These are the activations of a small neural network, seen along a few directions. Each row is one input.
In each table, some parts of the input vary, and every possible input appears once, in random order.
Descriptions start from the smaller parts, as in this example, which fits no table here: line(6) and (point or ring(9) or (values(3) and ring(8))).
Shared parts are said once, and a part with two or three values counts as separate values.

Other details of the inputs shift rows strongly along two fixed directions, in all tables alike. That doesn't count.

A family of inputs:
r1: [-.02 .01 -.23 .11 .17 .39 .09 .13 .08 -.02 .14]
r2: [-.03 -.13 -.23 .12 .28 .33 .12 .12 .18 -.40 .03]
r3: [.04 -.12 -.13 .04 .26 .29 .12 .09 .09 -.24 .12]
r4: [.63 .04 .55 -.68 -.20 .08 -.16 -.15 -.61 .85 .26]
r5: [-.03 .30 .16 .12 -.38 -.54 -.14 -.03 .15 -.44 -.09]
r6: [-.16 -.15 -.31 .20 .19 .29 .16 .09 .26 -.25 .02]
r7: [.03 .01 -.23 .11 .22 .35 .06 .24 .15 -.51 .09]
r8: [-.26 -.25 -.19 .05 .51 .19 .03 .15 -.18 .05 -.05]
r9: [.37 -.31 .11 -.46 .20 .64 .10 -.08 -.39 .89 .29]
r10: [.25 .19 .41 -.32 -.46 -.30 -.19 -.23 -.31 .77 -.05]
r11: [-.04 .45 .17 .15 -.46 -.61 -.16 -.07 .10 -.19 -.08]
r12: [-.32 -.28 -.26 .13 .53 .24 .03 .21 -.09 -.08 -.14]
r13: [.00 .12 -.31 .17 .16 .40 .04 .24 .13 -.32 .09]
r14: [.40 .01 -.01 -.31 .11 .62 -.01 .10 -.31 .46 .31]
r15: [-.21 .15 .11 .21 -.38 -.63 -.04 -.18 .24 -.15 -.26]
r16: [-.03 -.12 .35 -.33 -.07 -.41 -.20 -.17 -.51 .71 -.19]
r17: [-.17 .10 .26 .11 -.38 -.72 -.03 -.27 .19 -.15 -.18]
r18: [-.18 .08 .18 .16 -.35 -.66 -.04 -.22 .23 -.21 -.25]
r19: [-.07 .13 .14 .13 -.34 -.59 -.04 -.15 .21 -.36 -.17]
r20: [-.06 -.25 -.20 .08 .24 .33 .16 .04 .19 -.20 .05]
r21: [-.13 .01 -.34 .21 .15 .32 .10 .15 .22 -.22 .07]
Description of these inputs: values(3) and (point or ring(6)).
- The inputs of r2 and r19 match in every part but the values(3) part. If r18 is changed in the same way as r2 into r19, which row does it become? => r20

A family of inputs:
r22: [.11 .33 .42 -.07 -.63 -.78 -.22 -.25 -.01 .11 -.23]
r23: [.39 -.15 .15 -.43 .11 .40 .02 -.05 -.32 .40 .31]
r24: [-.36 -.16 .43 -.14 -.20 -.85 -.28 -.28 -.31 .56 -.47]
r25: [-.23 -.50 .01 -.10 .48 .07 .12 -.12 -.30 .51 -.17]
r26: [.22 -.06 .05 -.17 .14 .36 .11 -.03 -.04 .16 .19]
r27: [.38 -.13 .19 -.38 .09 .41 .06 -.01 -.28 .45 .30]
r28: [.12 .25 .27 -.09 -.31 -.33 -.10 -.06 -.18 .14 .00]
r29: [-.16 .03 -.46 .35 .39 .51 .14 .29 .26 -.59 .13]
r30: [.16 .05 -.05 -.08 .08 .36 .00 .04 -.10 .23 .17]
r31: [-.29 -.42 -.07 -.12 .47 .01 .02 .05 -.37 .52 -.16]
r32: [.33 -.01 .07 -.30 -.01 .45 -.01 .00 -.31 .66 .26]
r33: [-.29 .30 -.13 .39 -.42 -.52 .00 -.03 .47 -.68 -.31]
r34: [-.09 .10 -.12 .24 -.02 -.07 .00 .16 .29 -.56 -.10]
r35: [-.28 .36 -.06 .41 -.29 -.66 -.11 .01 .30 -.77 -.16]
r36: [.03 .30 .37 .00 -.62 -.79 -.11 -.31 .14 .06 -.12]
r37: [.23 -.08 -.05 -.15 .04 .40 .01 .02 -.06 .19 .11]
r38: [-.24 -.10 -.58 .43 .34 .54 .28 .28 .55 -.74 .17]
r39: [-.03 -.11 -.43 .21 .37 .49 .09 .29 .27 -.67 .08]
- What do these inputs look like to the network? => values(3) and (point or line(5))
- The inputs of r39 and r23 match in every part but the values(3) part. If r37 is changed in the same way as r39 into r23, which row does it become? => r36

A family of inputs:
r40: [-.10 .26 .21 -.02 -.32 -.74 -.16 -.09 -.11 -.07 -.01]
r41: [.04 -.24 -.15 -.04 .24 .23 .14 .08 .12 -.34 .17]
r42: [.18 -.03 .02 -.01 .24 .56 .16 .12 .17 -.10 .16]
r43: [.14 -.17 -.10 -.08 .46 .89 .21 .12 -.01 .50 .28]
r44: [.08 .24 .16 .05 -.66 -.59 -.15 -.16 .19 -.22 -.37]
r45: [-.27 .03 .17 .08 -.44 -.76 -.09 -.16 .07 .05 -.22]
r46: [.05 .12 -.36 .08 .08 .38 -.04 .32 .02 -.16 -.04]
r47: [-.14 -.35 -.27 -.01 .30 .52 .07 .11 -.05 .19 -.03]
r48: [-.32 .09 -.16 .39 .31 -.17 .02 .19 .10 -.61 -.13]
r49: [-.11 .09 -.21 .36 -.08 -.05 .09 .05 .49 -.76 .00]
r50: [-.18 -.08 -.17 .25 .20 -.18 .12 .03 .37 -.74 -.04]
r51: [-.02 -.11 -.25 .07 .24 .44 .25 -.05 .11 .09 .34]
r52: [-.01 -.06 .28 -.17 -.13 -.44 -.01 -.26 -.19 .53 -.01]
r53: [-.20 -.22 -.26 .07 .29 .17 .19 .05 .10 -.07 .14]
r54: [.23 -.14 -.16 -.12 .11 .66 .14 .08 .06 -.07 .10]
r55: [-.35 .09 -.29 .32 .09 -.09 -.12 .26 .15 -.61 -.20]
r56: [.26 .06 -.05 -.14 .46 .87 .08 .28 -.19 .33 .34]
r57: [.52 -.26 .54 -.57 .07 .11 -.02 -.23 -.55 .82 .07]
r58: [.15 .32 .21 -.16 -.37 -.24 -.18 -.04 -.21 .31 -.02]
r59: [-.06 -.07 .35 -.06 -.07 -.38 .02 -.23 -.24 .49 -.15]
r60: [.06 .25 .30 .07 -.51 -.62 .01 -.31 .19 -.27 .04]
r61: [-.21 -.13 -.22 .27 .01 -.14 .05 .15 .37 -.79 -.11]
r62: [-.18 .26 .14 .23 -.51 -.67 -.08 -.27 .23 .02 -.12]
r63: [.13 -.29 -.09 -.15 .41 .52 .04 .08 -.05 -.08 -.08]
r64: [.20 -.28 -.20 -.29 .44 .74 .01 .31 -.41 .30 .31]
r65: [.02 .12 .17 -.12 -.42 -.24 -.05 -.24 -.05 .51 -.11]
r66: [.03 .13 -.25 .13 .18 .34 .00 .22 .05 -.20 .23]
r67: [.21 -.11 .38 -.34 -.33 -.27 -.20 -.17 -.21 .27 -.20]
r68: [-.29 .07 -.43 .43 -.15 -.08 .00 .04 .43 -.38 -.28]
r69: [-.21 .29 -.27 .39 .04 -.12 .08 .14 .31 -.66 .20]
r70: [.20 .09 .34 -.39 -.02 -.09 -.27 -.08 -.54 .60 -.13]
r71: [-.12 -.02 .28 -.11 -.16 -.36 -.16 -.23 -.17 .45 -.32]
r72: [.27 .05 .34 -.42 .00 -.19 -.15 -.12 -.55 .66 .17]
- What do these inputs look like to the network? => values(3) and (point or line(4) or ring(6))
- The inputs of r46 and r44 match in every part but the values(3) part. If r48 is changed in the same way as r46 into r44, which row does it become? => r57
- Start at r57 and move only the ring(6) part, one step at a time. The first step leads to r50. Which rows follow, in order? => r41, r61, r67, r63
- List by row number the other rows that have the values(3) part in common with r45. => r43, r47, r51, r52, r53, r59, r62, r65, r68, r71
